A small network was trained on made-up records. Each row is its average activation on records with the value named, seen along a few directions.
Values that are neighbours, or in one group, have similar rows; names and order tell nothing.
(in the rows, 500 means zero)
Strong random noise was added to every row along 2 fixed directions; ignore it. To show where, here is one row again and again, with new noise each time:
[525 439 514 496 556 509 460 497 418 456 307 550 402 508 356 387]
[525 440 420 538 509 481 487 496 360 569 348 503 437 621 345 429]
[539 404 518 520 549 561 476 490 417 412 266 593 395 472 346 394]
[557 361 317 641 439 565 556 481 289 602 302 543 460 674 310 497]


Values of BUP:
ludeg: [342 613 401 347 593 345 590 660 392 793 795 291 608 704 632 363]
meni: [654 622 567 505 393 507 418 500 757 355 527 625 532 227 636 652]
mazi: [639 277 506 666 343 684 603 388 361 665 275 702 598 499 420 651]
gor: [375 499 396 491 377 718 570 498 352 489 498 674 748 494 480 471]
solu: [444 560 622 365 639 309 374 452 472 586 535 376 416 548 430 350]
kesi: [388 496 581 586 491 661 681 579 662 148 604 480 426 332 604 587]
bap: [569 366 394 482 722 570 506 588 469 574 523 444 404 527 579 314]
lofe: [532 285 530 643 525 707 576 479 640 199 559 442 349 398 583 590]
lolat: [595 473 397 544 448 633 490 495 467 700 363 692 793 546 480 485]
fotuz: [495 720 588 415 415 172 375 378 629 612 705 384 486 562 590 684]
kega: [434 686 639 376 545 173 365 444 671 415 698 239 313 581 548 526]
nasiz: [518 427 405 715 273 824 697 514 489 296 407 745 649 255 538 802]
BUP is arranged as a network in which each value has 3 neighbours.
Name the neighbours of kega, in listed order.
Answer: solu, lofe, fotuz
Name the neighbours of gor, in listed order.
Answer: ludeg, lolat, nasiz
A value of BUP combines one of 6 hidden first parts with one of 2 second parts; all combinations occur once.
gor and nasiz share the first part; gor and ludeg share the second. Which value has the first part of ludeg and the second part of nasiz?
Answer: kesi
meni and lolat share the first part; meni and fotuz share the second. Which value has the first part of fotuz and the second part of lolat?
Answer: mazi
